These are the activations of a small neural network, seen along a few directions. Each row is one input.
Each table varies a few parts of the input and shows all the possible inputs, shuffled.
A made-up example of a description, with smaller parts first: one of 4 places along a line, together with either a single point or one of 11 places around a ring or (one of 3 separate values, together with one of 8 places around a ring).
Shared parts are said once, and a part with two or three values counts as separate values.
(in the rows, 128 means zero)

Other details of the inputs vary at random and push rows far along two fixed directions, the same in every table; ignore that.

A family of inputs:
row 1: [114 179 125 126 124 169 131 128 112 134  94 174 135]
row 2: [ 62  44  77 119 134  68 109 147 104 151 168  35 146]
row 3: [147 155 138 108 155 158 128 126 143 117 129 154 135]
row 4: [142 153 150 119  94 152 134 122 124 115  91 186 116]
row 5: [122 184 164 166  93 165 148 142 161 166  81 175 137]
row 6: [ 52 141 162  20 110 198  47  56 141  91  30 209 228]
row 7: [125 166 142 111 106 163 125 137 122 128 103 186 120]
row 8: [145 197 136 174 100 157 171 162 107 132 162 147  64]
row 9: [169 206 141 181 134 168 155 166 113 118 161 121  79]
row 10: [166 158 150 126 143 162 127 110 150  93 106 163 124]
row 11: [ 87 132 180  38 149 190  72  14 158  55  44 202 230]
row 12: [170 189 136 173  84 148 172 156 114 125 143 131  64]
row 13: [168 208 144 177 131 162 165 163 109 121 166 128  85]
row 14: [ 52 146 199  31 144 200  60  51 144  45  65 182 229]
row 15: [174 191 113 165 101 152 146 188 119 151 132 156  67]
row 16: [ 53 133 195  28  97 188  59  39 147  46  40 192 208]
row 17: [109  25  98  98 172  66 115 142 135 144 177  72 144]
row 18: [134  23  98 100 152  58 118 136 141 135 160  62 145]
row 19: [204 175 122 168 122 134 156 153 132 141 124 162  59]
row 20: [192 169 146 178 142 143 188 131 124 120 150 162  73]
row 21: [114  34 107 118 136  68  99 142 126 115 163  32 145]
row 22: [ 45 154 178  19 107 208  33  72 157  55  41 178 213]
row 23: [114  28  79 114 158  49 121 122 120 160 136  74 136]
row 24: [156 151 151 115 127 144 135 103 134 118  96 194 110]
row 25: [146 205 122 183  99 164 170 149 100 142 162 138  74]
row 26: [187 177 124 164  87 136 167 169 116 143 122 157  69]
row 27: [191 191 127 172 154 160 157 161 134 132 155 149  75]
row 28: [118  30  77  89 151  57  81 162 140 165 150  74 131]
row 29: [ 98  24  75 117 125  53 118 143 109 159 132  61 142]
row 30: [105  27 119 119 138  60 119 127 116 116 174  47 143]
row 31: [111 174 181 175 122 146 147 117 161 130 125 126 170]
row 32: [132  19  90  89 135  43 105 143 137 157 140  77 130]
row 33: [171 187 145 216 126 132 188 160 159 199 127 156  80]
row 34: [150 173 136 100 135 157 120 128 139 135 102 184 119]
row 35: [180 204 154 234 138 141 204 154 163 173 153 148  95]
row 36: [172 189 132 181  87 153 161 160 120 119 139 129  59]
row 37: [ 44 150 175  46 111 198  63  28 137  48  32 187 227]
row 38: [ 80  35  88  92 113  65  97 168 121 149 169  36 138]
row 39: [ 77  51 118 155  98  57 131 160 156 181 164  37 153]
row 40: [119  20  82 100 104  52  91 166 130 149 133  63 130]
row 41: [107  16  80 110 108  51 110 140 114 162 139  65 138]
row 42: [ 51 140 182  38  95 195  56  26 141  54  39 186 219]
row 43: [100  42  78 118 189  66 119 131 125 148 171  61 159]
row 44: [ 96  36  69 104 172  56 111 139 119 174 149  73 143]
row 45: [174 194 143 201 122 154 180 119  99 111 159 131  89]
row 46: [ 85  43  95 122 152  71 105 133 107 138 186  36 161]
row 47: [150 220 130 202 152 163 176 140  95 119 166 133  99]
row 48: [177 182 128 160 138 140 166 155 120 156 146 181  62]
row 49: [182 192 151 183 119 151 175 145 111 109 153 126  82]
row 50: [177 192 114 169 138 146 166 142 115 165 145 174  71]
row 51: [107  32  83 109 173  68 112 129 129 153 177  63 154]
row 52: [ 96  44  98 141 154  61 121 116 104 120 168  36 159]
row 53: [185 189 123 196 159 148 193 118 117 121 144 153  89]
row 54: [192 176 121 175 125 136 176 126 116 151 131 170  68]
row 55: [ 64 144 168   6 106 192  42  79 153  85  26 206 221]
Each input here is: one of 5 places around a ring, together with either a single point or (one of 2 separate values, together with one of 5 places along a line).
- Changing only the place on the ring of 5 turns row 29 into row 52. The same change can be made to row 7. Which row results? => row 14
- Changing only the place on the ring of 5 turns row 41 into row 45. The same change can be made to row 4. Which row results? => row 30
- Which other rows does row 21 become when the choice among 2 separate values takes its other values? List them by row number. => row 9
- List by row number the other rows that have the place on the ring of 5 in common with row 32. => row 19, row 23, row 24, row 28, row 33, row 34, row 44, row 48, row 50, row 54
- Which other rows does row 32 become when the place on the ring of 5 takes its other values? List them by row number. => row 12, row 18, row 26, row 49
